These are the activations of a small neural network, seen along a few directions. Each row is one input.
Each table varies a few parts of the input and shows all the possible inputs, shuffled.
A made-up example of a description, with smaller parts first: one of 4 places along a line, together with either a single point or one of 9 places around a ring or (one of 3 separate values, together with one of 5 places around a ring).
Shared parts are said once, and a part with two or three values counts as separate values.
In the rows, zero is written as 128.

Rows:
r1: [ 95 104 104 120 129 154  77  85 131 125 132 188]
r2: [123  57 130 102  82 143 168 158  98 133 152 169]
r3: [ 82 102 108 125 144 159  87  82 131 148 138 181]
r4: [161 177 179 164 146 111 160 127 110 171  82 181]
r5: [129  66 130  96  86 128 152 165  82 141 175 149]
r6: [127 145 140 122 183 177 113 138 111  56 104  29]
r7: [172 164  64 114 177  70 123  95 157 139 113 150]
r8: [ 53 187 118 150 124 188 161 141 154  94 112  54]
r9: [124 125 121 151 186 153 117 145 120  49  94  22]
r10: [161 119 216 132 110 116 164 151 153 123 155 179]
r11: [165 113 194 160 123  71 149 165 150 126 173 153]
r12: [ 97  62 101  87  88 151 112 121 144 191 119 139]
r13: [112  57  79 109  82 105  87 136 140 170 129 123]
r14: [109 134 145 127 192 192 142 127 123  67  85  39]
r15: [125 132 137 128 174 196 130 133 126  48  81  45]
r16: [121  50 113 126  94  98 154 172  91 134 167 144]
r17: [170 173 160 181 142  61 131 144 104 151  97 161]
r18: [175 170  79  95 163 120 138  82 164 138  97 176]
r19: [120 137 136 133 178 158 121 121 110  53 105  18]
r20: [156 114 213 144 128 123 178 148 155 146 161 172]
r21: [ 59 192 119 135 108 177 148 141 153  70 104  61]
r22: [ 74 199 111 147 113 176 134 155 140  85 132  42]
r23: [129  61 127 116  80 110 159 146  84 138 178 139]
r24: [ 65 182  98 169 119 143 134 160 150  76 119  37]
r25: [ 97  96  85 147 140 115  61 102 126 130 148 162]
r26: [117  76  96  82  76 136  84 135 131 181 137 128]
r27: [182 189 171 159 135  98 131 140  95 161 103 169]
r28: [175 183  85  84 171  97 120  89 149 146 120 158]
r29: [184 181 169 176 127  77 137 122  96 157 105 156]
r30: [178 174  76 107 165  84 125  74 146 146 121 145]
r31: [114  68  95  94  72 115  88 118 130 178 135 117]
r32: [174 128 209 134 119 104 148 160 140 134 181 162]
r33: [172 179 176 158 131 105 148 128 110 147  76 188]
r34: [109  53 138 105 100 139 179 153  98 149 155 162]
r35: [173 121 205 150 112  85 152 145 139 134 178 147]
r36: [104 106  96 138 128 128  64  79 116 137 157 157]
r37: [155 168  90  91 181 110 149  75 162 156 100 168]
r38: [ 70 192 109 159 108 155 137 137 140  83 128  31]
r39: [104 115 100 122 133 146  59  96 116 139 159 169]
r40: [111  65  98  82  71 149  99 128 147 170 112 146]
- What is each input in this table made of? => one of 5 places along a line, together with either one of 2 separate values or one of 6 places around a ring
- The inputs of r18 and r7 match in every part but the place on the line of 5. If r1 is changed in the same way as r18 into r7, which row does it become? => r25
- The inputs of r15 and r9 match in every part but the place on the line of 5. If r2 is changed in the same way as r15 into r9, which row does it become? => r16
- A walk changes only the place on the ring of 6. It starts at r3 and steps to r12. List the rest of the walk in order. => r34, r20, r4, r37
- A walk changes only the place on the line of 5. It starts at r8 and steps to r21. List the rest of the walk in order. => r22, r38, r24

Rows:
r41: [157  66 110  87 120 117 109 109 108 157 119 175]
r42: [138 148 108 104  84  93 169 129 147 180 144 164]
r43: [156 131  84  87 130  96 143 110 155 172 124 173]
r44: [113 169 121 120 191 190 123 102 130  57  86  51]
r45: [ 68 214 118 156 136 175 144 132 149  81  94  62]
r46: [ 88 103 117 144  67 120  95 119 134 171 170 193]
r47: [ 81 184 160 154 140 185 156 163 136  65 106  47]
r48: [165 214 163 181 128  79 143 119 130 157 123 169]
r49: [130  57 118 109 129 134  74  96 110 152 165 186]
r50: [ 71 137 121 147 114 160 133 177 122  72 131  28]
r51: [ 92 200  99 132 168 179 113 100 162  75  75  60]
r52: [152  48 153 100 111 116 138 137 101 162 139 154]
r53: [107 148 160 140 182 186 154 139 127  49  99  43]
r54: [202 146 205 162 169  84 148 129 114 118 124 156]
r55: [150 117 146 109  93 104 183 169 135 159 154 156]
r56: [126  36 159 127 112 129 104 126 112 138 175 175]
r57: [178  80 148  92 126 103 176 140 131 141 146 150]
r58: [203 165 160 151 191  89 122 106 112 126 111 175]
r59: [134  98  85 103 111 113 104 111 131 186 115 181]
r60: [184 198 142 158 165  80 112  95 144 147 102 176]
r61: [110  88  95 124 108 126  66  93 142 169 154 194]
r62: [177  98 106  75 147 103 151 114 128 146 131 169]
r63: [175 182 202 182 136  87 157 157 118 136 133 162]
r64: [100 120  78 116 168 164  99 125 117  61 109  40]
r65: [ 98  72 157 144  79 131 112 155 116 156 184 181]
r66: [ 98 103 124 127 151 162 128 146 114  61 127  16]
r67: [117 114 109 122  67 110 132 129 122 193 133 172]
r68: [130  84 152 119  71 119 145 160 109 176 146 157]
r69: [ 82 154  60 124 147 157  90 113 144  91 105  36]
r70: [ 61 167  80 146 101 149 117 140 140  85 117  40]
- The inputs of r55 and r57 match in every part but one. If r65 is changed in the same way as r55 into r57, which row does it become? => r56
- What is each input in this table made of? => one of 5 places around a ring, together with either one of 2 separate values or one of 4 places along a line
- A walk changes only the place on the line of 4. It starts at r49 and steps to r41. List the rest of the walk in order. => r62, r58
- Which other rows does r63 become when the place on the ring of 5 takes its other values? List them by row number. => r48, r54, r58, r60

Rows:
r71: [119  41 160 106 102 149 118 154 112 136 174 133]
r72: [138 199 188 167 123 132 145 152 137 108 124 106]
r73: [193 126 123  93 184 108 132  87 134 158  97 189]
r74: [ 56 118 105 148 109 167  96 125 131 117 110  95]
r75: [184  98 202 146 153 121 153 124 118 132 129 174]
r76: [132 123  94 132  95  75 122 105 129 198 152 207]
r77: [147 101 158 137  61  77 184 163 123 175 161 185]
r78: [ 80 117 126 129  81 161 156 182 111 108 120  66]
r79: [140  40 143 100  87 120 138 175 106 129 161 114]
r80: [112  48 118 113 119 135  75 128 120 140 161 148]
r81: [123 169  75 103 180 161 125  98 155  69 103  68]
r82: [141 217 114 152 145 109 107 111 135 130 103 107]
r83: [ 73 140  59  93 119 179 116 111 148 137  97  93]
r84: [154 195 175 161 117 107 171 177 129 111 114  86]
r85: [129 105 168 147  74  99 160 146 130 177 174 206]
r86: [172 117 163 140 178 109 116 108 107 142 118 192]
r87: [ 53 115 147 135  93 175 139 145 125 108 127  81]
r88: [111 148 155 146 154 176 147 147 124  47 136  56]
r89: [ 98 152 117 154 180 166 110 125 132  61 125  70]
r90: [128 145 145 137 142 154 170 164 117  46 124  35]
r91: [ 67 144  65 115 111 162  91 116 117 126 111  87]
r92: [184 117 129 127 178  92 116  87 109 152 103 177]
r93: [150 220 108 123 149 117 123 104 167 131  91 119]
r94: [142 131  87  98 101  91 137 105 154 205 145 219]
r95: [199  96 193 132 143  93 178 145 103 129 113 155]
r96: [133  58  78  68 123 130  99  98 149 153 132 140]
r97: [113 172  81 127 178 152 108 107 124  68 116  57]
r98: [123 203 153 176 150 114 114 122 147 118 107 118]
r99: [120 117 129 150  94  85 122 119 134 183 161 220]
r100: [127  67  82  86 117 121  74 110 112 147 152 136]
- The inputs of r71 and r79 match in every part but one. If r85 is changed in the same way as r71 into r79, which row does it become? => r77
- What is each input in this table made of? => one of 5 places along a line, together with one of 6 places around a ring
- A walk changes only the place on the line of 5. It starts at r81 and steps to r97. List the rest of the walk in order. => r89, r88, r90

Rows:
r101: [ 57 145  85 124  83 164 137 155 157 108 113  35]
r102: [128  87 130 111  73 103 169 148  99 182 165 179]
r103: [ 76 104 131 114 118 191 147 163 121  67 146  42]
r104: [164  76 101  90 108  91 140 121 141 175 166 186]
r105: [138  78 126 140 117  84  71 106 129 170 175 201]
r106: [ 80  80 167 124 127 199 128 162 117  64 130  39]
r107: [115 106 135 135  55 100 116 139 101 190 158 189]
r108: [164 149 226 163 160 145 170 165 130  86 115 104]
r109: [168  51 133  85 120  97 134 121 130 151 166 190]
r110: [ 48 152  66 102 142 218  93  77 154 114  89 128]
r111: [123 205 181 206 144 112 121 148 130  97 132 120]
r112: [121 102 115 116  48  90 153 153 131 204 134 177]
r113: [182 204 123 155 169  90 111 103 123 131  99 142]
r114: [190 182 124 128 184  90 165 113 132 120 105 135]
r115: [ 98 129  45  83 132 137 106 110 141 130  89  64]
r116: [168 184 147 181 190  84  98 101 122 117 109 149]
r117: [153 177 193 153 141 125 187 157 130  77 124 108]
r118: [127 224 133 142 174 163 139  78 165 136  75 191]
r119: [116 108  53  95 150 148 125 109 125 103 116  71]
r120: [143 201 164 150 139 118 193 157 135 109 129  98]
r121: [ 68 126  97 122 108 175 153 161 134  87 142  39]
r122: [107  85 151 171  76  93 106 130 100 171 168 199]
r123: [180 203 108 122 161  80 145 113 147 146  73 129]
r124: [180  27 164  93 135 120 113 123 124 157 157 188]
r125: [135 219 151 158 114 108 179 156 163 130 100  95]
r126: [ 90 110  78 144 159 141  56  95 114  98 124  86]
r127: [210 130 186 137 211 120 139 120 117 103  91 137]
r128: [ 94 121 116  95 100 165 111  81 167 194 143 239]
r129: [141  55 161 119  85 109 166 156  97 159 165 190]
r130: [148 101 107 108  96  90  83 112 127 186 165 193]
r131: [131 223 171 178 120 119 141 148 135 119 124 108]
r132: [103 134  57 115 135 147  67 104 113 109 112  81]
r133: [ 56 147 100 146  88 171  98 147 137  93 132  51]
r134: [202 157 153 126 196 101 159 112 111 102 105 139]
r135: [127  59 121  92 177 175  99 114 104  85 106  73]
r136: [116  84  90  82 164 155 120 111 109  80 118  75]
r137: [148  40 192 122  92 127 145 163  91 162 147 186]
r138: [ 44 129 120 173 108 166  86 143 129  78 146  56]
r139: [151  96  91  90  90  82 123 119 159 201 140 179]
- What is each input in this table made of? => one of 3 separate values, together with either a single point or (one of 2 separate values, together with one of 6 places along a line)
- Which other rows agree with r110 in the choice among 3 separate values? List them by row number. => r101, r103, r106, r115, r119, r121, r126, r132, r133, r135, r136, r138
- Which other rows does r127 become when the choice among 2 separate values takes its other values? List them by row number. => r108

Rows:
r140: [208 123 158 137 155  81 116 103 105 174 139 213]
r141: [114 170 103 133 198 159  86  83 152  77 100  92]
r142: [140 149 163 162 107 110 182 173 137 115 125  90]
r143: [154 204 118 152 148 100 165 144 136 115  89 119]
r144: [197 148 148 114 171 110 152 103 117 141 104 164]
r145: [126  57 145  77 110 151 146 150 122 118 161 126]
r146: [138 147  75 118 196 116 118  90 145 105 110 105]
r147: [127  50  96  97 109 126  65 100 105 171 157 178]
r148: [ 93 209  90 159 154 152 102  85 151 113 103  87]
r149: [190  81 196 136 111 100 142 151  91 144 171 196]
r150: [ 73 132  67 115 109 139 105 134 153 122 129  82]
r151: [ 50 157  83 144 117 188  97 124 130 105 128  69]
r152: [165 165 152 155 121  68 129 130 126 187 138 230]
r153: [ 44 141 157 148  93 168 126 168 131  86 143  60]
r154: [121 219 147 187 154 131 142 126 136  99  77 103]
r155: [131 134  79 140 112  83 104  84 133 193 122 215]
r156: [114  75  85  66 130 157 100 111 138 129 128 138]
r157: [170 110 173 135 145 121 168 166 124  86 122  85]
r158: [100  91  89 109  70 121  71 118 125 202 162 181]
r159: [166 183 136 135 138 101 168 122 151 162 114 177]
r160: [134  34 160 108  86 116 109 138  85 152 183 166]
r161: [159 104 182 165  71  84 155 158 120 179 155 200]
r162: [147 178 157 170 197 139 132 114 121  79  75  99]
r163: [109 183  65 131 147 109 123 105 151 135  88 105]
r164: [108  93  76  95 146 152  93 115 123 107 127  68]
r165: [186  97 187 118 132 128 175 141 115 133 145 140]
r166: [104 170 182 195 118 150 175 168 125  86 118  85]
r167: [181 172 145 130 187 102 136 123 119 110  98 103]
r168: [164 104  99 107 153  93  77  76 138 165 139 211]
r169: [103  77 144 103 127 136 133 164 119  89 151  64]
r170: [ 89  91 137 101  62 137 155 159 123 151 133 124]
r171: [153 139 177 130  91 119 185 166 147 138 145 155]
r172: [ 91 105 160 124 129 189 116 151 106  63 150  49]
r173: [103  67 137 125  46 112 132 164 103 162 172 180]
r174: [166 130  87  81 166 131 112  70 139 144 109 152]
r175: [ 80 117 123 130  92 133 161 175 129 105 163  75]
r176: [ 82 104  74  90  86 146 112 121 143 169 108 135]
r177: [132 167  78 109 124 116 127  77 149 167 106 156]
r178: [137 140 202 162 159 159 148 160 130  57 134  81]
r179: [ 70 104  93 128 154 187  82 111 125  82 100  64]
- What is each input in this table made of? => one of 2 separate values, together with one of 4 places along a line, together with one of 5 places around a ring
- The inputs of r170 and r153 match in every part but the place on the line of 4. If r176 is changed in the same way as r170 into r153, which row does it become? => r151
- Which other rows does r172 become when the place on the ring of 5 takes its other values? List them by row number. => r141, r162, r178, r179
- Which other rows does r170 become when the choice among 2 separate values takes its other values? List them by row number. => r145

Rows:
r180: [116 152 104 110 175 172 108 107 131  96  96  88]
r181: [162  91 115 110 138 118 105  93 135 168 131 194]
r182: [144 147 133 141 109  98 118 118 134 176 144 200]
r183: [143 119 123 122 198 157 115 118 115  63 116  69]
r184: [148 178 190 146 144 130 181 166 128  80 108  71]
r185: [101 185  59 126 138 152 118 112 147 113 107  74]
r186: [134 129  78 104  97  86 116 100 144 190 125 178]
r187: [167 142 168 155 107  87 139 138 121 159 147 193]
r188: [174  62 136 107 159 103 120 108 108 136 139 187]
r189: [193 119 197 139 111  87 175 160 113 160 140 179]
r190: [ 99 201 123 153 141 133 117 119 144 110 105  80]
r191: [ 27  64  99 110  81 188 113 158 132  89 146  39]
r192: [116 193 160 176 149 138 153 144 126  87 107  89]
r193: [ 68  11 108  92  46 141 114 151 116 164 183 152]
- The inputs of r184 and r189 match in every part but one. If r183 is changed in the same way as r184 into r189, which row does it become? => r188
- What is each input in this table made of? => one of 2 separate values, together with either a single point or one of 6 places along a line
